A small network was shown many inputs. Here are its activations along a few directions, one row for each input.
Each table varies a few parts of the input and shows all the possible inputs, shuffled.
A made-up example of a description, with smaller parts first: one of 8 places around a ring, together with either a single point or one of 11 places around a ring or (one of 3 separate values, together with one of 6 places along a line).
Shared parts are said once, and a part with two or three values counts as separate values.
(in the rows, 128 means zero)

Other details of the inputs shift rows strongly along two fixed directions, in all tables alike. That doesn't count.

A family of inputs:
R1: [117 125  52  60  56 132 147 114  75 173 185 107 103 149]
R2: [ 68 112 197 109 100 151  91 172  84  92  27 183 112 119]
R3: [161 130 126 185 161 137 144  72 165 136 194  66 193 146]
R4: [119 152  76 138 133  98 153  74 137 146 124  79 139  77]
R5: [110 132  91 114 122 112 171  64 136 172 198  65 182  96]
R6: [ 89 113 167  89  63 153  94 176  76 140  62 215 100 130]
R7: [125 139 175 206 215 142 118  78 198 113 122  95 187  88]
R8: [ 88 145 153 223 240  96 119 129 229  75  20 140 139  47]
R9: [119 119 169 113 140 154  98 169 127 123 106 166 114 151]
R10: [177 149  54 107  73 120 198  90  98 138 184  46 140 127]
R11: [145 112 128  74  50 117 148 138  67 167 153 160 131 138]
R12: [129 133 158 140 132 141  56 164 118  90  41 178  57 150]
R13: [179 138  69 117 126 152 167 114 133 157 219  72 136 155]
R14: [120 130 165 152 192  97 140 118 174 119 138 126 167  95]
R15: [161 110 158 133 122 118 108 121 109 130 156 128 138 183]
R16: [137 135 195 197 213 111 118  78 185 112 119 101 186  91]
R17: [ 74 149 178 201 182 146 131 102 162  83  20 111 165  47]
R18: [103 113 186 104  98 118 121 147  81 106  70 153 133 118]
R19: [122 113 143 136 174  85 157 129 172 126 155 125 160 112]
R20: [150 129  88 105 137 129 174 113 151 150 235  90 164 139]
R21: [159 150 113 155 157 125 128 129 157 123 117 103 115 125]
R22: [147 109  45  62  82 133 160 165 108 142 210 132  92 185]
R23: [ 88 125 144 115  76 157  92 171  83 130  42 207  83 112]
R24: [107 122 128 114 127  87 151  82 120 159 153  98 169  90]
R25: [ 88 119 141  85 108 150  74 207 106 104  81 212  50 163]
R26: [155 143 112 165 161 151 132  88 159 127 169  82 143 128]
R27: [170 120 101 105  69 140  80 164  74 116 120 154  52 214]
R28: [141  98  74  58  87 126 160 166 114 149 223 133 120 185]
R29: [151 113 107 105  75 164  87 157  81 125 144 149  76 217]
R30: [124 106 193  98 127 128  85 185 103 121  90 188  93 158]
R31: [106 156 147 194 144 118 122 113 152 120  27 146 129  46]
R32: [169 154  62 137 152 108 172 106 164 133 189  82 130 115]
Each input here is: one of 4 places along a line, together with either one of 3 separate values or one of 5 places along a line.
Changing only the place on the line of 4 turns R10 into R17. The same change can be made to R21. Which row results?
> R13
Which other rows does R23 become when the choice among 3 separate values takes its other values? List them by row number.
> R1, R17

A family of inputs:
R33: [159  99  89  68  91 108 167 166  95 154 207 127 127 173]
R34: [167 146  61 135 139 100 160  99 157 131 191  66 136 123]
R35: [ 91 109 136  56  40 120  87 139  24 147  88 181  96 151]
R36: [ 91 135 172 178 175 138  83  86 172 120 100 132 169  97]
R37: [135 100  92  72  82 149 150 156 108 152 202 164 122 155]
R38: [ 99 138 123 144 150 118 118 133 151  94  82 133  91 132]
R39: [136 142 141 172 168 102 138  63 167 124 172  62 186 115]
R40: [ 68 118 183 130 147 155  63 139 112 116  70 170 107 144]
R41: [159 122 103 130 137 116 169  60 132 142 224  53 168 151]
R42: [179 137 121 137 144  95 157  64 134 154 211  75 164 133]
R43: [100 157  89 127  97  99 146 102 121 138 101  99 127  71]
R44: [181 135  80 127 141  98 151 101 156 137 168  91 114 107]
R45: [127 133 186 174 183  97 103  90 168 125  92 115 161 107]
R46: [137  97 106  69  94 125 165 163 102 129 190 135 116 167]
R47: [ 95 144 159 150 191 143 141 123 186 121 125 123 175  71]
R48: [104 113 191 132 137 113  73 143 112 112  83 162 101 143]
R49: [107 135 167 151 107 174  79 162 127 100  61 180 111 130]
R50: [162 147  86 145 137 179 172  85 131 132 188  71 168 123]
R51: [ 89 117 107  94  75 150  67 189  98 120  87 213  38 169]
R52: [150 126  65  93  94 115 133 152 101 136 169 123  77 170]
R53: [186 123 101  95  74 142 139 153  75 130 165 121 105 180]
R54: [122 127 184 159 205  97 130 136 171 109  82 159 156  68]
R55: [157 134 179 194 182 127 122 116 158 104  56 131 145  83]
R56: [ 73 140 133 125 144 153  81 165 135 114  52 166  72 133]
R57: [113 138 180 161 192  97 137 136 178 111  92 143 163  85]
R58: [129 106  87  56  94 153 159 153 108 154 199 131 132 166]
R59: [123 123 125  85  91 111  75 201  90 125  69 200  32 174]
R60: [ 89 140 127 181 192 144 104 115 189 119  69 133 124  79]
R61: [ 89 109 175 115 133 116 102 188 132 104  75 190 119 137]
R62: [127 135 172 205 174 139 117 125 155  93  54 130 152  99]
R63: [144 100  92  83  80 149 118 120  90 177 211 106 124 179]
R64: [153 151 130 187 163 138 166  93 166 109 132  61 182 115]
R65: [211 157  91 150 122 123 197  85 138 160 201  53 174 146]
R66: [ 67 102 158  47  39 117 116 192  58 131  61 212  80 120]
R67: [119 155 142 181 127 129 170  75 129 129  78  88 178  42]
R68: [169 121  76 100  66 180 153 139  82 156 198 109 114 171]
What do these inputs look like to the network?
> one of 4 separate values, together with either a single point or one of 8 places along a line
Which other rows does R53 become when the place on the line of 8 takes its other values? List them by row number.
> R49, R50, R55, R62, R64, R65, R68
List by row number the other rows that have the choice among 4 separate values in common with R40.
> R35, R36, R39, R41, R42, R45, R48, R63

A family of inputs:
R69: [154 117 109  93 116 155 124 191 121 112 144 154  77 192]
R70: [ 62 150 123 137 124 154 101 135 120 104  38 155  94  85]
R71: [122 105 140  62  89 109 102 148  84 164 147 177 109 156]
R72: [125 149 119 164 146  99 173  86 149 115  89  80 157  52]
R73: [ 82 126 146 159 162 128 158  88 156 151 132 103 202  69]
R74: [201 130 125 132  96 122 155  84  98 144 208  71 163 169]
R75: [ 42 112 181 117 124 142 114 136 110 119  64 164 138  81]
R76: [158 131 110 117  79 144  73 123  78 126 124 127  69 194]
R77: [ 85 139 147 136 123 149 128 154 117  98  33 160 111  80]
R78: [123 122 129  63  56 108 140 148  64 130 116 146 112 127]
R79: [152 102 100  93 124  92 156 102 132 157 238  96 161 159]
R80: [137 130 180 175 137 173  83 145 121  92  53 153 110 144]
R81: [ 77 100 197 125 178 148  81 172 159 110  96 170 124 142]
R82: [141 118 132  82  82 146 128 171  94 145 151 177 108 149]
R83: [124 125 179 184 173 158 121  70 155 135 143  90 200 118]
R84: [100 115 154 164 194 129 140 101 189 130 160 111 189 103]
R85: [176 141  48 115 143 108 147 110 148 139 221  67 108 169]
R86: [142 122  98  88  65 110 132 161  76 136 103 151  91 144]
R87: [105 110 220 150 143 129  62 113 109 115  70 158 136 146]
R88: [ 93 128 149 154 164  88 152  74 150 152 123  99 197  70]
R89: [ 76 133 178 124 117 144 126 150 116 105  48 165 135  77]
R90: [ 82 132 153 144 158  92 158  69 140 137 118  90 190  54]
R91: [185 133  95 102 105 100 177 105 115 164 217 100 158 132]
R92: [124  94 146  64 121 110 101 166 107 136 169 154 103 193]
R93: [151 107 142  72 109 111 114 188 100 114 156 158  91 191]
R94: [122 149 113 181 156 134 172 105 163 127 101 101 170  70]
R95: [ 74 112 191 128 152 144  87 150 136 136  81 192 134 103]
R96: [178 123  98 101 134 140 173 140 145 136 235  87 154 169]
R97: [155 142 174 198 170 155 135  85 152 111 133  93 194 112]
R98: [170 118  91 109 115 131 180 126 141 140 231 102 161 154]
R99: [111 139 144 170 148 129 174 101 162 135 116 102 192  65]
R100: [ 69 143 124 150 126 149  97 143 132 119  40 161  96  95]
R101: [131 114 130  74  57 104 130 158  74 143 116 156 114 142]
R102: [107 137  79  78  58 119 118 134  71 132 105 128  65 129]
R103: [159 110 106  89  97 110 117 177 103 113 134 162  73 180]
R104: [149 108 134  81  96 101 121 168 102 120 154 170 102 177]
R105: [126 151 103 181 207 146 127 110 208 113 139  84 135 114]
R106: [181 144  67 141 101 173 135  78 118 148 204  60 130 175]
R107: [151 147  35 116  90 105 165  84 111 164 184  68 128 125]
R108: [ 98 133 137 154 163 111  70 148 153  96  61 168  75 130]
R109: [102 144 136 149 147 116  77 135 140 123  54 167  77 104]
R110: [176 147 151 204 167 127 128  78 151 109 104  80 158 118]
R111: [ 89 135 131 155 159 150  75 159 162  97  66 175  81 133]
R112: [197 131  75 115 139 105 173 128 143 131 213  74 120 172]
R113: [126 131  79  96  83 159 104 157 105 149 136 159  64 149]
R114: [156 151 123 181 177 100 156  97 170 131 118 105 151  78]
R115: [151 127 106  95  85 155 128 174 100 139 130 170  82 153]
R116: [142 136 119 185 188 134 154 120 194 105 130 108 154 102]
Changing only one part turns R71 into R109. The same change can be made to R92. Which row results?
> R85
Changing only one part turns R107 into R86. The same change can be made to R111. Which row results?
> R116
What do these inputs look like to the network?
> one of 2 separate values, together with one of 4 places along a line, together with either a single point or one of 5 places along a line
Which other rows does R74 become when the place on the line of 4 takes its other values? List them by row number.
> R76, R87, R110
Which other rows does R108 become when the choice among 2 separate values takes its other values? List them by row number.
> R111
List by row number the other rows that have the place on the line of 4 and the choice among 2 separate values in common with R96.
> R82, R89, R97, R98, R99
List by row number the other rows that have the place on the line of 4 and the choice among 2 separate values in common with R81.
> R73, R75, R83, R84, R95
